A small network was shown many inputs. Here are its activations along a few directions, one row for each input.
Each table varies a few parts of the input and shows all the possible inputs, shuffled.
A made-up example of a description, with smaller parts first: one of 4 places along a line, together with either a single point or one of 9 places along a line or (one of 3 separate values, together with one of 5 places around a ring).
Shared parts are said once, and a part with two or three values counts as separate values.

Other details of the inputs vary at random and push rows far along two fixed directions, the same in every table; ignore that.
To show where, the next rows are all for the same input, with only those details redrawn:
[-16  36  33  -4 -41  16  36  -3 -18 -17   1   9  14]
[ -1  28  24  -2   3  -1  34   5 -17  -1  28 -12  22]
[ -1   1   3  -5 -19  10   0  -4  -7  -6  -4  13  -8]
[ 15  -9  -7  -3  25  -5  -2   3  -5  10  23 -10   1]
[ 13 -15 -11  -4  12   1 -13  -1  -3   6   8   2 -10]
[ 10 -13 -11  -4   3   3 -14  -1  -2   2   2   7 -13]
[14 -8 -7 -2 26 -4 -4  3 -4 11 22 -8  0]
[ -1  28  24  -3   5   1  33   3 -17   1  28 -14  23]

Rows:
x1: [ -4  -2 -10   0  33  -3  -8   2   8   8  21  -7   6]
x2: [-20   4 -12  -1 -21  18 -10  -2   2 -11 -18  21 -14]
x3: [ -3  -2  -9  -5 -29  17  -4  -2 -11  -9 -16  18 -19]
x4: [-10 -15  -5   3  18 -19 -22  -7  12  -7  -6   3   3]
x5: [ 11 -13 -11  -4   2   3 -15   0  -2   3   2   8 -11]
x6: [ -7   9  -7  -1 -21  12   8   7   6   3 -17   5  -8]
x7: [ -6   2  -4  -2 -29  12  -3   0  16  -1 -25  16 -14]
x8: [ -5  19  33  -1   5 -20  29  -6 -16  -8  16 -18  30]
x9: [ -8 -13 -14   3  17 -10 -21  -9  12   1   3   2  -1]
x10: [  8  -7  -8   4  23 -19   0   1  16  16   8 -16   7]
x11: [ -4   4  -4  14 -21  16  -7   6   7 -14 -45  -2  -9]
x12: [  1 -17  -5   1   4 -19 -14  -3  19   3 -19  -2  -3]
x13: [ 15 -11   4  13  25  -6  -2  16   9  20  -4 -27   5]
x14: [ -3  -3   5   1 -21  -2  -1 -10  -5 -10  -8  12  -3]
Q: Describe the family of inputs behind these rows.
A: either one of 2 separate values or (one of 3 separate values, together with one of 4 places along a line)
Q: A walk changes only the place on the line of 4. It starts at x3 and steps to x5. List the rest of the walk in order.
A: x14, x8

Rows:
x15: [ -1  20  25   3 -25   2  33   6  -2   0  -4 -10   8]
x16: [ -4  23   1   7  -5   5  23   7   0   3   1 -14  15]
x17: [-16  -2  -4  -6 -38   5 -16 -19  16 -25 -23  35 -14]
x18: [-10  21  16   7  11 -12   8  -4   5 -10  15  -8  28]
x19: [ 11 -17 -29   7  19  11 -28  10  14   3 -20  -3 -15]
x20: [ -9 -10  -7   6 -13  -2 -24  -7  20 -15 -39  11  -8]
x21: [  0   1  -7  10  18  -2 -11  -3   7  -3  10  -4   2]
x22: [ 11 -16 -33   1  11  -9 -20  -3  15   9  -3   9 -19]
x23: [ -5  16  16   4   2   6  16   4 -20  -6  -2 -16  12]
x24: [  8  -8 -18 -10 -20  11 -10   1 -12  -6 -15  23 -22]
x25: [ -7  25  21   0 -10  14  23   9 -22 -13  -8  -9  12]
x26: [  1  23  19  -5 -26   8  29   2  -8   8   8  -1   5]
x27: [-23  14  21   2   7  -7  24   0  -3   5  15  -5  21]
x28: [-21 -22 -20 -10   1  -7 -29   0  21   1 -20  17 -17]
x29: [ -5 -16  -1   5 -15   2 -22 -14  -8 -16 -15  15 -13]
x30: [ -2  15  12  -4  -1 -15  26  -7 -20   1  16  -8  16]
x31: [  9 -16 -17  12  48 -16 -21  -4  10  13  24 -18  11]
x32: [ 13 -12  -8  -2 -26  17  -6  11   6   3 -26   9 -20]
x33: [ -2  23  18   1   6  10  16   6 -25 -10  18  -8  17]
x34: [-18 -15   0  -5 -10  -4 -16  -4  14  -8 -18  26  -8]
x35: [  6  -7  -2 -10 -28  25 -10  -2   1  -5  -7  23 -21]
x36: [ -6  -9   1   4 -20   8 -17  -9 -10 -21 -15  18 -18]
x37: [  8 -20 -29  -5  10 -19 -27  -7  20   5  -8  14 -11]
x38: [ 17 -20 -30   0  48 -13 -21  -2  13  14  30  -7  -4]
x39: [ 23 -21  -5   7  46 -12 -17   6   7  19  29 -18   0]
x40: [ 10 -17 -10   2 -29  14 -12   4   8   4 -29  10 -24]
x41: [ 1 16 25 -4 -2  0 25 -2 -5  2 27 -5 10]
x42: [ -8 -11  15   1 -39   7 -21 -11  12 -19 -27  26 -14]
x43: [  5  17  21   3   5  13  14  11  -9   3  20 -11  13]
x44: [ 10 -27  -6   6  -4   5 -24   2  15   3 -27   3 -25]
x45: [ -1  -5 -18   6 -20   3  -7   0  14  -6 -27   9 -16]
x46: [  2 -13   2   5 -21  19 -21  -2   3  -4 -12  14 -19]
x47: [  4  -3  -5  -9 -49  23  -6   1   4  -3 -27  30 -28]
x48: [-10  35   5   0 -21   8  28  -2  -5   0   6   1  12]
x49: [-16  -4  -7  -1 -39  11 -14 -22  10 -19 -21  29 -16]
x50: [  3 -18 -29   1 -10  -7 -22 -12  16   4 -16  16 -18]
x51: [ 18  -7 -25   7  53  -1 -20  11   6  13  27 -16   6]
x52: [-16  16  13   1  11   6  20   9  -6   9  19  -4  15]
x53: [ 10 -21 -11  -5  27 -14 -13 -11 -10   4  22  -3   0]
x54: [-28 -10 -10  -6 -14   2 -14  -4  13   1 -20  13 -15]
x55: [-17  32  15  10 -13  15  15  -3  -6 -12   7  -2  16]
x56: [ 10 -17 -20  -2  55  -3 -11  19   3  25  26  -9   2]
x57: [ -6  24  16  -6 -21  -4  31  -4 -21  -9   6   3   7]
x58: [-14  20  31  -1 -10  -8  20  -2 -13 -20 -12  -8  20]
x59: [  7 -30  -5   8  -8   2 -32  -9  12   1 -13  11 -19]
x60: [  1  -9  -7   1 -26   2  -3  -2  -7 -12 -27  11 -17]
x61: [ 11 -29 -17   4  17  -4 -28   0  -1  -3 -19  -1 -19]
x62: [-13  24   0   2 -50  25  15   5   2 -17 -35  15  -6]
x63: [ 22 -28 -27  -6  47  -7 -23   0 -11  14  32  -7  -7]
x64: [  2  11  19  -3 -13  -9  24  -5  -2  12  11  -6  10]
x65: [ -6  20  19   4   5   6  15   0 -25  -8  20 -10  17]
x66: [-27  26   9  -5   8   7  24  10  -5  11  16 -12  15]
x67: [  3  13  24   4  -8  -8  31   4  -2  10   6 -21  20]
x68: [ 12 -33 -37   9  10 -10 -30  -4  21   9 -20   1 -16]
x69: [  0  19  27   6   2   8  23  10  -6   8   4 -23  15]
x70: [-4 25  1 -4  0 15 16  1 -4 -5 20  1 11]
x71: [ 31 -27 -21  -4  40 -19 -13   6  11  31  24 -11 -10]
x72: [ -2  10  -3  10  16   5   2   5   4   4  -2 -18   9]
x73: [ 11 -39 -21   0  20 -13 -47  -7   3  -9  -8  14 -16]
x74: [ -7  15  22 -11   3 -14  19  -9 -16 -13  23   0  21]
x75: [ -9  24  13  11  12  -2  20   4   3  -3   2 -22  19]
x76: [  5 -13 -14   0 -22   9  -9   1  -9  -7 -25  10 -18]
x77: [ -2 -11  -3  -4 -27  -8  -8  -4  -2 -17 -32  15  -9]
x78: [ 18 -14 -23   4  48 -30 -10   7  19  17  13 -22  15]
x79: [-23  24   3  -9   6  12  18  16  -3   9  10  -6   9]
x80: [-32  13  17   0 -43  16  12  -4   1 -17 -22  28  -9]
x81: [ 22 -25 -18   4  43 -25  -7   3  -7  18  15 -26   8]
x82: [  4  16  21   2  -1  14  18  15  -5   5  -2 -17   9]
x83: [ -1  21  13 -10   3   9  22   2 -26  -7  26  -2  14]
x84: [  7  17   6  -2   3   3  26  14 -21   0   7 -15  15]
x85: [ 21 -26  -7  -4  38 -15 -13  -5   7  22  33 -12   1]
x86: [ 11 -16 -17  13  53 -19 -15   1  13  18  10 -30  11]
x87: [ -1  15  14 -10   2 -21  22  -4 -14  -4  15  -2  19]
x88: [  0   6 -21  -4 -27  16  -6   0   6  -4 -18  22 -17]
x89: [ 18 -21 -16  -6  45 -15 -13  -2 -10   8  33  -8  -2]
x90: [  1  23  10  -6  -3  -2  28   1 -24   3  19  -7  14]
x91: [ 15 -25 -10   7  49 -20 -14   2  -6  12   8 -27   7]
x92: [ -3  14  32   7   1  -4  24   2  -1   6   2 -24  20]
x93: [  4  10  22  -1  -9 -13  23   6   6   3  -1 -13  18]
x94: [-8 23  3 -1 -1 10 15 -5 -4 -2 21 -2 12]
x95: [-1  9 26 -9 -7 -8 15 -6  3 -3 19  2 13]
x96: [  3  18  25  -9  -7 -17  28   1   2   7  16  -5  18]
x97: [  0 -15  10   1 -17  -1 -17  -2  15  -7 -34   7 -11]
x98: [-24  -7 -12  -7 -12   6 -12   1  11  -1 -18  15 -21]
x99: [ -2  -9   2  -7 -44  25 -12 -10   3  -9 -16  29 -27]
Q: The inputs of x15 and x40 match in every part but one. If x44 is changed in the same way as x15 into x40, which row does it become?
A: x69
Q: The inputs of x61 and x25 match in every part but one. If x45 is changed in the same way as x61 into x25, which row does it become?
A: x62
Q: Describe the family of inputs behind these rows.
A: one of 5 places along a line, together with either one of 2 separate values or (one of 3 separate values, together with one of 5 places around a ring)
Q: Which other rows does x74 become when the choice among 3 separate values takes its other values? List them by row number.
A: x17, x95
Q: Which other rows does x71 become when the choice among 3 separate values takes its other values? List them by row number.
A: x22, x57
Q: Which other rows does x66 become when the choice among 2 separate values takes its other values? List them by row number.
A: x52
Q: Which other rows does x79 become when the choice among 2 separate values takes its other values? List them by row number.
A: x56
Q: Which other rows does x83 become when the place on the ring of 5 takes its other values? List them by row number.
A: x24, x25, x33, x84

Rows:
x100: [ -8  35  30   2 -33   5  43   7  -6  -6 -13 -11  19]
x101: [  5 -15 -28  -2  -9  15 -20  -2   4   2  -5  20 -25]
x102: [ 16 -15 -12  -5 -22   8 -12   3  -4  -3 -22  14 -22]
x103: [ -2  13  -6   4  14   0  12   6   9  14  14 -11  10]
x104: [-12  22  14   3 -11   4  13  -7 -14 -18   8   3  16]
x105: [-14  15  29   7   5  -8  15  -3   1  -6  10 -11  22]
x106: [  0  25   8   6   8   7  22  13   1   5   6 -20  17]
x107: [ -4   5  18   8  19  -3   9   5  -1   4   6 -24  15]
x108: [ -5   9   1   9  21 -11   3  -1   4  -2  11 -13  18]
x109: [ 19 -18 -15  -4  46 -33  -5   2  14  24  26 -20  11]
x110: [-10 -16 -30  -9   2   2 -22   1  -6  -7 -15  20 -21]
x111: [-18   5  -7  -1 -33   9 -10 -11  16 -15 -23  23 -13]
x112: [ -9  -1  10  -3 -52   4  -1 -17  -9 -28 -31  31 -13]
x113: [ 17 -26 -25  -6  -8   0 -16  -3   2   9  -7  16 -25]
x114: [-16  25  30   3 -32 -10  26  -9  -4 -16 -12   1  19]
x115: [  9   1   9   4  26   1   6  15   6  16  12 -22  12]
x116: [-31   4 -11  -5 -29   7  -6  -2   5 -15 -38  24 -13]
x117: [  1 -26  -5   1  -2   3 -30 -10   0 -10  -8  20 -18]
x118: [ -8  36  18  -1 -30  24  27   6 -16 -13  -3   3   7]
x119: [  5 -19 -27  -7   5   4 -28  -9   6  -1   2  19 -19]
x120: [ 13   0   0 -11  19 -19  10  -4  -6   9  28  -8  10]
x121: [ -1  16  20   6  -1 -12  23   3  -7  -1  -4 -23  19]
x122: [  4 -26  -7   2  -3  12 -29  -4  -4  -7 -16  10 -22]
x123: [ 10  -2 -11  10  50 -11  -5   8   3  14  15 -32  15]
x124: [  2 -17  -8  -4 -17  16 -18  -3   3   4  -5  22 -25]
x125: [ 18 -26 -16  -1   5  -6 -19  -2  -8  -2 -13   0 -15]
x126: [  5   9   4  -1   1 -11  20   4   6  16   8 -11  10]
x127: [ 25 -41 -25  -8  56 -15 -36   0   9  23  33  -3 -12]
x128: [ 14   0   8  -1  21   7   4  13  -8  12  20 -12   3]
x129: [  3  16   5   5  20   2  12   4 -18  -2  19 -21  17]
x130: [-20  21  29  -3 -15   0  19  -5   7  -3   7   1  16]
x131: [ -7  -7   1   0 -20  11  -8   0  15   6 -13  13 -16]
Q: Describe the family of inputs behind these rows.
A: one of 2 separate values, together with either a single point or (one of 3 separate values, together with one of 5 places around a ring)
Q: The inputs of x125 and x121 match in every part but the choice among 2 separate values. If x117 is changed in the same way as x125 into x121, which row does it become?
A: x105
Q: Which other rows does x122 become when the place on the ring of 5 takes its other values? List them by row number.
A: x117, x124, x127, x128
Q: Which other rows does x109 become when the choice among 3 separate values takes its other values? List them by row number.
A: x111, x130
Q: Which other rows does x126 become when the choice among 2 separate values takes its other values? List them by row number.
A: x113
